Each row below holds a small network's activations on one input, seen along a few directions.
Each table varies a few parts of the input and shows all the possible inputs, shuffled.
A made-up example of a description, with smaller parts first: ring(5) and (point or ring(9) or (values(3) and line(4))).
Shared parts are said once, and a part with two or three values counts as separate values.

Other details of the inputs shift rows strongly along two fixed directions, in all tables alike. That doesn't count.

Table:
x1: [-28 -28  -9 -51 -24 -17 -26   3 -10  10  20  26]
x2: [ 31  10   3   1 -47   4  26 -27  16  11  27   7]
x3: [ 46  36  11 -12 -20 -10  54 -10   6 -11  35  -6]
x4: [ 41  17  10 -15 -22  -9  48 -14  -4   0  47 -13]
x5: [ 56  17   3  34 -19   6  19 -23   5 -13  18  20]
x6: [ 36  32   3  18  33  40  -9  -9   0   8  -1 -25]
x7: [ 48  17  12   8 -27   4  61 -11 -16 -15  25   6]
x8: [-27 -18   7   3   2 -16 -18  21 -24  -6 -11  23]
x9: [  3   2  -1 -32 -24  -7 -12  -7  -1  10  18  15]
x10: [-39 -30 -12 -46 -49 -52  -5  25  -5  15  22  26]
x11: [ 11  -5  -2 -37 -43 -16   1 -12  -4  12  39  23]
x12: [-50 -29 -10 -32 -23 -35 -20  23  -5  15   6  17]
x13: [-45 -36  -9 -28  16  -5 -14  16  -1   0  -8   1]
x14: [-25 -15  -3   8  27  15  -6  -5   9 -10 -32 -17]
x15: [-34 -42  -2 -46 -49 -37  22  -3   9   5  19  15]
x16: [ 16  32   3  25  39  19 -10   8  -9   9  -3 -34]
x17: [ 22  47  -2  37  46  28   5   3  -6  -1  -4 -25]
x18: [ 21  19   3  -5  15  19 -27   1   5  10  -9 -17]
x19: [ 39  21   5 -19 -35   1  15 -18  -1  16  36   2]
x20: [ -2   4 -15  14 -18  -3  24 -11  -4   2   9   0]
x21: [ 12  33  14  14  48  24   7   0   7 -14 -17 -29]
x22: [-46 -20 -14  13  27   6 -30  15   1   8 -27 -12]
x23: [  1   2  -2  20  18  33 -15 -10  12   6 -15 -11]
x24: [-19  -5  -2   6  24  10  -1   0  15 -15 -40 -20]
x25: [-57 -23 -13  -5  -1 -16 -28  10  -1   3 -29   2]
x26: [-15 -13  -8   0 -26 -16   9   0   3  13  13   2]
x27: [ 31  48   0  59  35  32  15  -1  21   0 -29 -40]
x28: [-40 -11   0 -14  56  12 -31  18  -6 -11 -25 -16]
x29: [ 51  26   9  40   0  27   5 -16  -2 -16   3   3]
x30: [ 42  28   4  12 -18  21  20 -20  15   9  19  -2]
x31: [ 30  29  -2  43  24  48   4 -24  14  -4 -18 -20]
x32: [ 43  20   7  41   3  17   0 -19   6 -21  -1   8]
x33: [  1   1   2 -10  25   6   5   4  -7  -4   9 -22]
x34: [-14 -36  -4 -34 -58 -21  -4 -13   8  16  29  26]
x35: [-47 -37  -2 -40  19   0 -72  17  -8  18 -17   1]
x36: [-64 -32 -11 -12  26  -9 -52  32  -5  13 -24   0]
x37: [ 31  15  -2   7 -12  21  16 -14   8  10  23   2]
x38: [ -4 -12   5 -45 -32 -30  27  -3  -8  -3  42  13]
x39: [ 24  34   8  46  70  53   8  -2  17  -9 -31 -44]
x40: [-13  -1   8  28  22 -12 -17  13 -14 -12 -21  17]
x41: [-26 -19  -8  -3   4   9 -44   0  14  -2 -35   0]
x42: [-16 -12  -4 -11  12  11 -43  11  14   7 -23   0]
x43: [  2 -18  -1 -18 -39 -16  41 -15  11   3  27   3]
x44: [-21 -15 -10   0  15  11   9  -8   4 -10 -18 -10]
x45: [-64 -30  -4  -3  48  13 -41  10  10 -12 -63 -17]
x46: [ 34  30  -8  16 -48 -16  54 -16   7  -1  21   0]
x47: [-49 -36  -7 -63 -43 -59 -23  23 -23  21  30  20]
x48: [ -7 -20   1  20  51   4 -15   9  -5 -12 -48  11]
x49: [-17 -18  -3  22  28 -13 -25  20 -11   0 -29  26]
x50: [-11  14  -4  32  23  15  -7   2  12   6 -27 -23]
x51: [-43 -29   0 -12  23  -2 -20  15  19  -5 -39 -17]
x52: [-57 -36  -1 -31  31  -9 -37  30   9  -4 -36  -7]
x53: [ 24  35  11  34  48  39  21  -4  19  -8 -21 -34]
x54: [ 37  30   5  36  27  47  -5 -13  17   6  -7 -19]
x55: [-28 -32   5 -63 -33 -42   4   8  -9   4  32   8]
x56: [-64 -40  -8  -2  56  19 -42  17   9  -4 -52 -21]
x57: [ 28  29   9  61  38  11   7   2  -8  -9 -21   6]
x58: [ 17   5   6   2 -41 -17  32   7 -27  -2  29  24]
x59: [ -3   1  -1  18  23  29 -35  -1  24   4 -36 -16]
x60: [ 36  10  -2   8 -44   8  27 -33  11   4  26   8]
x61: [ 39   5  -4  38  12  16 -11 -10   7 -11 -12  14]
x62: [-67 -28 -15   1  51   7 -59  35  -6   8 -39  -8]
x63: [ 28  33  15  52  29  18   8   6 -16 -11 -16  -2]
x64: [ 33   9  16  19  -4 -11  42 -16  -7 -21   5  16]
x65: [ 12  18  -3 -28 -43 -39  25   7  -8   6  40  16]
x66: [ -8 -17  14   0  10  -7   3   7 -17 -16 -14  14]
x67: [ 15   6   6  29  18  28 -26  -3  -3 -16 -20   2]
x68: [ 16   0  -4 -43 -51 -25   3  -7   1   9  35  24]
x69: [ 31  20   0  18 -23  19  17 -30  15   1   4  -1]
x70: [-46 -33  -9 -59 -44 -55 -14  17 -21  13  36  31]
x71: [ 49  30  12 -14 -20 -10  52  -8   4  -4  37 -19]
x72: [ 37   2  10  11 -20 -20  51 -17  -9 -12  17  28]
x73: [ -4  32   2  14  33   8 -14  11  -5   2 -12 -16]
x74: [ 34   6  15   4 -23  -7  52 -11 -14 -15  20  16]
x75: [-31 -22 -13  -9 -30 -23  -1  -2  -4   6   3  11]
x76: [ 33  -2   1  -6 -51  -3  14 -10 -12  -8  31  25]
x77: [ 28  20  -5  -9 -32 -19  37  -3 -19  13  55  -1]
x78: [-39 -24  -7 -52 -23 -48 -29  31 -17  17  14   7]
Description of these inputs: values(3) and (line(6) or (line(4) and line(5))).
- Changing only the values(3) part turns x6 into x77. The same change can be made to x29. Which row results? => x63
- Changing only the values(3) part turns x37 into x62. The same change can be made to x34. Which row results? => x26
- Change only the line(6) part in x49. List by row number the other rows that result. => x8, x40, x57, x58, x63
- Change only the line(4) part in x77. List by row number the other rows that result. => x16, x47, x78

Table:
x79: [  5   1  -3  39  35  40 -49  -6   1   0 -43   8]
x80: [-14  -1   3  22  54  27 -12   6  11 -17 -45 -23]
x81: [-12   1   5  52  65  10 -11  15 -17 -19 -51  -7]
x82: [ 42  52   3  -5  -5 -12  71  -7 -15   0  51 -17]
x83: [ -6   1 -11  27  38  50 -45 -10  22   1 -39 -21]
x84: [-63 -47  -4 -40 -21 -45  16  14   2   4   1   9]
x85: [ -4  25   7   0  73  26 -24  21   0  -3 -26 -40]
x86: [-31 -29 -11 -67 -28 -23 -47   8   0  29  35   9]
x87: [-11 -11   7  27  27  -9 -25  17 -13 -15 -33  23]
x88: [-16   4  -1 -31  22   3 -41  11   1  12   2 -20]
x89: [ 18  -2   4  23 -23 -39  41  10 -23 -14  21  32]
x90: [-51 -48  -4 -49 -25 -35   5   9  12   6  -1  11]
x91: [-44 -26  -1 -69 -16 -32 -12  27 -10  16  18  -3]
x92: [-34 -29 -11 -66 -35 -19 -44  11   1  34  29  -2]
x93: [-13 -18   1  10   4   2 -37   2  -7  -6 -26  20]
x94: [-36 -26   4  10  28  -8  -2  16 -14 -15 -21   0]
x95: [ 75  41   3  50 -13  50  31 -38  14   0  15  -5]
x96: [ 54  78   9  31  27  25  68   0  -3   2  23 -52]
x97: [ 71  75   8  19  -1  35  37 -17  12  10  32 -50]
x98: [ 33   3  -8 -25 -87 -26  52 -34   7   0  56  24]
x99: [-31 -38  -4 -19 -39 -40 -40  11 -18  -3  -1  55]
x100: [-16 -22   6   9  16 -10 -18  15 -11 -13 -30  19]
x101: [-14 -16   3  10  12  17 -31  -4   4  -4 -25   4]
x102: [ 69  43  15  51   8  32  59 -25   3 -21   5 -14]
x103: [ 46  -2  -3  -4 -93 -27  28 -21  -6  11  60  65]
x104: [-27   1   1  30  57  13   1  11   1 -17 -41 -22]
x105: [ 29   2  -7 -29 -87 -29  60 -32  19   9  54  13]
x106: [-19 -15 -12  -6   6  22 -31  -9  27  15 -19 -15]
- What is each input in this table made of? => line(4) and (values(2) or line(5))
- List by row number the other rows that have the line(4) part in common with x86. => x79, x83, x92, x95, x103, x106

Table:
x107: [-16  -4   2  39  47   3  -6  16  -5  -7 -36 -10]
x108: [ 49  35   5  71  -8  19  28 -15  -8 -15  -5  11]
x109: [-13 -17  -1 -61 -27 -24   3   7 -25  16  55  16]
x110: [ 56  50   0  33 -15  19   3 -17  18   8   8  -2]
x111: [-23 -26   3 -17  -5 -40  29  13 -19 -12  10  29]
x112: [  2   4 -14 -31 -36  -9  -3   0 -11  30  47  -1]
x113: [ 46  27   4   0   6  47  26 -26  14   6  28 -33]
x114: [ 56  17  13  62  17  49  32 -29   8 -24 -29  -2]
x115: [-31 -18   7  56  62  18 -57  20 -13 -21 -70   5]
x116: [-44 -36  -1  17  66  25 -20  11  17 -18 -63 -15]
x117: [-23 -24   6 -32  12 -16 -48  16 -17 -12 -11  29]
x118: [  1 -32  -6  -9 -81 -15  28 -32   6   0  20  49]
x119: [ 13  35  15 -11  14  -5  36   8  -3  -4  11 -30]
x120: [-83 -55   0 -67  21 -11 -41  23  14  -6 -29 -24]
x121: [64 39 11 20  6 12 10 -9  2 -8 11  4]
x122: [ 39  28  -7  49   7  34  49 -34  28  -4 -10 -18]
x123: [  7  -8  -2 -50 -44 -24  19   2 -18  20  67  15]
x124: [ 38  25   5  22   2  40 -14 -31  33   3 -15 -10]
x125: [ 43  39  -7  51 -12   5  58 -15  11   2  13  -5]
x126: [-12  -6   5  33  50   0   3  15  -9 -15 -30  -2]
x127: [-81 -29   8 -63  37 -31 -35  38 -15  -5 -23 -10]
x128: [ -5   8 -15 -50 -74 -50  42  -1   1  20  51   1]
x129: [-12   7   0  17  47  27 -75  23   9   5 -46  -9]
x130: [ 40  48 -10  16 -10  28  15 -14   5  25  33 -25]
x131: [-33 -21   7  43  75  17 -52  16 -29 -36 -69  14]
x132: [-63 -51 -14  -3 -26 -28 -52  19 -16  -2 -25  47]
x133: [-23  16  -2  -9  25  -2  -7  20   5  10 -15 -38]
x134: [ -6 -12 -12 -47 -59 -25  37 -19  23   5  42 -15]
x135: [ 11  13   8  19  44  17 -52  13   7  -2 -35  -8]
x136: [ -1 -10 -13 -38 -47   4   0 -27  13  24  45  -6]
x137: [-35 -54   3  -9 -27 -43 -15  13 -28 -19  -2  55]
x138: [ 67  31  12  20  16  44  11 -29  26  -6 -11 -17]
x139: [ 15  31   6  -6   5  -9  32   6   0   6   8 -35]
x140: [ -2 -19  -6 -14 -65 -52  52   2  -5   8  43  35]
x141: [-38 -32 -10 -53 -20 -25 -36  16 -19  28  28   6]
- Changing only one part turns x129 into x108. The same change can be made to x138. Which row results? => x114
- What is each input in this table made of? => ring(5) and (values(2) or line(5))
- List by row number the other rows that have the ring(5) part in common with x134. => x119, x120, x127, x128, x133, x139
- Start at x132 and move only the ring(5) part, one step at a time. The first step leads to x110. Which rows follow, in order? => x130, x128, x125
- List by row number the other rows that have the ring(5) part in common with x113. => x109, x112, x123, x130, x136, x141
